These are the activations of a small neural network, seen along a few directions. Each row is one input.
In each table, some parts of the input vary, and every possible input appears once, in random order.
Descriptions start from the smaller parts, as in this example, which fits no table here: one of 5 places around a ring, together with either a single point or one of 11 places around a ring or (one of 3 separate values, together with one of 4 places along a line).
Shared parts are said once, and a part with two or three values counts as separate values.

Other details of the inputs shift rows strongly along three fixed directions, in all tables alike. That doesn't count.

Rows:
x1: [ -3   5  17   5  -7 -26  10  38  -2  30   4 -21  18]
x2: [  3 -13 -17 -12   9  -1  -5 -25  18 -13  15 -18  -1]
x3: [ 18   8  -7 -16  -1 -19 -10  16   3  15  -5  -4  -9]
x4: [ 10 -10  -5   6  15  16  -5  29  -5   8  -5  24  10]
x5: [-13  30   7  17   0 -12 -28  28 -20  27  -7  20 -11]
x6: [  2 -10  14   5   4  19   2 -13  17 -17  -3  21  14]
x7: [ -1 -15   4  14  21  33   6 -45  11 -17   1  -1  18]
x8: [-14   4  -1  22  17  22 -14  28 -12   5   5  15  -6]
x9: [ 20 -23  -3 -23 -14 -44  15   5  25  11  -5   0 -14]
x10: [  2  -6  -5 -18  -5 -14  31   5   6  17   1   7  -4]
x11: [ 20 -26 -12 -41  -5 -25   7 -10  27   6 -13 -11   0]
x12: [  9  -3 -17  -1   3  17   8 -42  -6 -39   0 -26   8]
x13: [-14 -25  -8  17  33  32  -3  27   7   4   3  42  19]
x14: [-13 -11  -8 -12   3  18   0 -51  19 -34   1 -26   2]
x15: [-25  38  12  17  -2  -3 -24 -17 -19 -12 -11 -37 -37]
x16: [-18  38   4  15 -17   1  -9 -17 -45 -16   4 -21 -21]
x17: [  3 -14 -12   1   3   6  24 -25  13  -6   2  -2  10]
x18: [ 12 -23   1  14  12  25  12  25   8  -3  10  49  25]
x19: [ 16 -14  -9 -21   0 -28  12   5  30  32   1   6  -2]
x20: [-20  14  -4   8   7  23   5 -18 -21 -29  13 -16  -9]
x21: [ 12  -8  -2  -7   8  14  -8 -10   1  -9  -5  -5   6]
x22: [ -8   6 -13 -20 -16 -34   6  35   6  25  -6  -4 -27]
x23: [ -6  28  31  21 -15 -31  -3  18 -19  -5   1 -38   1]
x24: [  1  14  20  11  -5 -10  -9  -7  -1  -7  -9  -4 -17]
x25: [  6  13   8   8   0 -18  -5 -19   6 -12  -2  -7 -12]
x26: [-29  23  15  26   4  -2 -11   0 -22 -20   7 -51  10]
x27: [ -8  12  10   3 -13  11 -22  24 -12  20  -2  20  -1]
x28: [ 27 -34  -7 -21  -9 -25  16  -1  26   2   7   3  -2]
x29: [-22  18  -3  -2  -1  -2   7   1 -15  -9   2 -12 -19]
x30: [ -6  15  -7  10 -15  -2  -9  -2 -22  -2   3  -5  -6]
x31: [ 12  -4   0 -21  -5   7  -5  23  10  12  -9  12   4]
x32: [ 27 -25 -14 -30  -5 -26  15  -5  35  26  11  -3   2]
x33: [-15  24  -1   7   8 -11 -18   2  -2   3  -2 -12 -21]
x34: [  5 -18  -9   2  12  13 -14  11   3  13  11  34  24]
x35: [  5  22  10 -21 -31 -54  16  29  -5  20  -7  -4 -38]
x36: [ -4   4   1  14  10  32  21 -30 -14 -20  13  -4   8]
x37: [ -2  37  11  14 -23 -30   1   0 -16  -7 -11 -19 -35]
x38: [ 11 -14 -13  -7  23   9  -2 -21  14 -14  -5   5  19]
x39: [ -6   1   2  22   4  13 -19  34 -22  21   1  32   4]
x40: [ -3  -6   1  24  18  19   8 -14   0  -1  -3   7   7]
x41: [ 26 -24  -9 -49 -27 -44  35  -7  22   0  12 -11 -12]
x42: [  7 -15  -6 -20   3  13   3 -23  19 -16 -12  -2  15]
x43: [  5 -13  -1 -12   1 -17   9 -14   2 -20   1 -48  34]
x44: [ 19 -35 -20 -31   4 -19  13   9  23  11 -11   8   8]
x45: [-21  40   1  24 -16  -7 -15 -18 -36 -12  -9 -21 -20]
x46: [-10 -18   2   2   8  31 -11  13   6  10  -2  47  30]
x47: [  3 -14 -15   4  19  26  10 -10   2 -21  -7  16  25]
x48: [ 31 -31   0 -37 -19 -36  11  -5  35   9   5  -7  -8]
x49: [-11  22   7  12  13  17   1  55 -28  16 -13  42   2]
x50: [-13   6  -1  -2  -1  25 -10 -39   5 -31   6 -30  -6]
x51: [  8  26  23  -5 -28 -23 -10  31   0  20  -6   2 -29]
x52: [  3 -13   4  26  21  31   3  35  -1  26   5  43  16]
x53: [-13   4   1  24   6   8 -16  14 -20  10  -7  23   2]
x54: [ 13  -3   8  14  12   8  -6  -5   7 -11  10  17   8]
x55: [-15  -6  -2   4   8  15   4  29 -18  13   2  47  17]
x56: [  1  16  13   5 -10  13  -2  -4   1  11  -1  -7  -8]
x57: [-10  38  21   9 -16  -7  -8  21  -6  30 -16  -1 -26]
x58: [  2  -2   8  19  13  32  -1 -34   0 -12   6  -8   7]
x59: [ -8 -14 -16   4  11  24   5   3   3 -13  12   9   9]
x60: [-10  -2   0   8   1  11 -15 -47  -8 -22  -3 -14   5]
x61: [ 4 -9 -6 17 11 31 15 -3  2 -2  9 17 18]
x62: [ -4  -7  -5 -10   1   4  -8 -19   9 -10   7 -23 -12]
x63: [ -4  16   6   1 -17 -11 -23  -8 -17   7  -2 -17 -18]
x64: [ 10   4  -8 -29 -10 -18  14  38  -8  19  -4  10 -10]
x65: [ -5 -19  -1  -9  -9 -22   4 -21  -2 -14  11 -41  36]
Description of these inputs: one of 5 separate values, together with either a single point or (one of 2 separate values, together with one of 6 places along a line).
Changing only the choice among 5 separate values turns x5 into x25. The same change can be made to x27. Which row results?
Answer: x51
Changing only the choice among 5 separate values turns x2 into x54. The same change can be made to x13. Which row results?
Answer: x9
Which other rows agree with x40 in the choice among 5 separate values? List them by row number.
Answer: x1, x7, x10, x17, x19, x32, x36, x52, x56, x57, x58, x61
Change only the choice among 2 separate values in x24. List by row number the other rows that result.
Answer: x48

Rows:
x66: [-1 -3  3  7  7 -7 -7 28 10 15 -2  3 -2]
x67: [ 15  -3   2  -3   0 -15   9  15   2   7   0   9   8]
x68: [  1 -20  -2 -10   2   7  -8 -13  16  -5   7   3  21]
x69: [ -2 -23 -14  -8  14   6  15  -5   7 -12   7   0   8]
x70: [  8 -17  -6 -13  -5 -13  -7 -21  10  -7  -4 -16  10]
x71: [ 5 -7  8  2 -1 13 11  3  6  3  7 11 11]
x72: [-14  12   7  24  16  24  -8 -30  -3 -18   0 -19   7]
x73: [  2  31   2  12  -9 -10 -18 -13 -12   9  -9   2 -46]
x74: [-13  11  -3   8   1  23   1 -20 -15 -17   4 -15  -4]
x75: [ 12  -8  -3 -17   4  13   1   0  17  -2 -11  25  -7]
x76: [ 12 -11  -7 -10   5 -13  -3 -17  11  -6   1 -19   9]
x77: [  0   1 -11 -16 -17 -24   0  16 -10  12  -7  -2  -9]
x78: [ 11   8   5 -15 -28 -41   4   5  -5  12  -9 -16 -15]
x79: [-19  29  -1  11  -4  -1   0  12 -16   7  -3  -9 -19]
x80: [ -7  15  -8  11   7   7  -2 -19 -22 -23   1 -17  -2]
x81: [ -9  15  21  24   3  20  -9  22 -19   3   3  28   9]
x82: [ 0  2 10  1  1 -5 14 19  5 17  0 11 -1]
x83: [  1 -18   1  -1   7  20  -4   0  14   6   5   7  16]
x84: [ 1 -4  9 19 12  7  7 33  2  8  3 28 10]
x85: [ -3  -9 -12 -26 -15 -12   4 -15   1  -8   7 -13  -4]
Describe the family of inputs behind these rows.
Answer: either one of 2 separate values or (one of 3 separate values, together with one of 6 places around a ring)
Change only the place on the ring of 6 in x76. List by row number the other rows that result.
Answer: x66, x68, x70, x72, x83

Rows:
x86: [  5 -12  -6  -3   2 -11  -2 -35  12 -10   7 -24   7]
x87: [-21  10 -12  -1  13  20 -16  14 -11  -2  -6  -2  -5]
x88: [ -2   6  -9  -4 -11 -20   2 -28 -10 -10   6 -26 -11]
x89: [ 10 -32 -12 -14   5   3   5  19   7   4   3  33  25]
x90: [-13 -31 -23 -23  15  19   0  21  16  18   7  20  16]
x91: [  9 -17  -2 -14   6  -1  15  17  21  10  -1  22   0]
x92: [  5  14  -3 -31 -38 -45  12  -6  -2   8   3 -42 -29]
x93: [-5 10 13 16  9  4 -2 10 -2 -4 -3 -5  2]
x94: [  5   6   3   5   4 -13  -2  22   1  13  -7  -4  -3]
x95: [ -2 -19   2   5  11  13  11 -27  16 -17  10 -13  21]
x96: [ -6  21   6   4  -9 -17   6  38 -15  13  -5   3 -15]
x97: [12 -8 -6 -9  4 -7 10 22 12 17 -6 18 -8]
x98: [ -8  -9  -4   7   5  14  18 -29  -2 -25  12 -11  13]
x99: [ -7  -2   8  23  10  21 -18 -13  -5 -10   3   4  17]
x100: [ 17 -17 -10 -25  -5 -36   2 -12  21   3  -1 -21  -1]
x101: [  9   4  -3 -30 -28 -45  16  -5  18  18  -1 -28 -36]
x102: [ -2 -10   6  22  19  28 -16 -11  -3 -20   0  12  25]
x103: [ -3  14  -1  -2 -10  -2   0 -33 -16 -29  -5 -28  -3]
x104: [ -5  18   2  20   4  12   0 -37  -9 -17   1 -19 -17]
x105: [-21  42  13  35  -9   7 -23  -6 -44 -11  -3 -12 -17]
x106: [ 13 -15  -6 -32 -18 -19   8  -5  22  17  -1   2  -8]
x107: [  0  26  13   2  -9  -5 -12  30 -11  19 -15  16 -20]
x108: [ -4  37  17  10  -8   1 -11  28 -17  11 -11   6 -28]
x109: [ -5   4   0  22  15  23  -8 -18  -4  -9   3  16   1]
x110: [  3  -2   5   0   3  10   0 -36   5 -32   2 -30  10]
x111: [ -1   8   4  -1  -4   1   4  34 -12   7  -1  15   2]
x112: [  5 -11   6 -12  -7  -9  -3  20  13  24  -1   9  12]
x113: [ 12 -21 -11 -20 -11  -9   2 -22  19   2   3   1  -4]
x114: [ -5  -6  -7  20  22  26   0 -10 -13 -24   4  18  23]
x115: [  1   7  12   2   0  -2 -12  28  -2  15  -9  11   7]
x116: [ 2 -3 -4  5  8 -1 10 36 -8 14 -2 23  5]
x117: [ 10 -12  -9  -9  -1   3  -2 -35   9 -21  -2  -6  -3]
x118: [ -7  14   7  25   8   9  -4 -31  -9 -17   3 -30   0]
x119: [ -6 -14   0   7   9  29   4  -3  -7  -8   7  25  29]
x120: [  5 -30 -13  -6   9   4  21  16   9  13  10  25  21]
x121: [ 15 -33  -9 -28  -3   4  18  -5  31   7   9  15  10]
x122: [ -7  28  11  30  14  14 -20  36 -20  14 -10  36 -13]
x123: [ -5  34  19   3 -22 -24 -12  15 -12  17  -4 -29 -26]
Describe the family of inputs behind these rows.
Answer: one of 2 separate values, together with either a single point or (one of 3 separate values, together with one of 6 places around a ring)
Changing only the choice among 2 separate values turns x91 into x101. The same change can be made to x89. Which row results?
Answer: x105
Change only the choice among 2 separate values in x97. List by row number the other rows that result.
Answer: x104
Change only the choice among 2 separate values in x103. List by row number the other rows that result.
Answer: x119
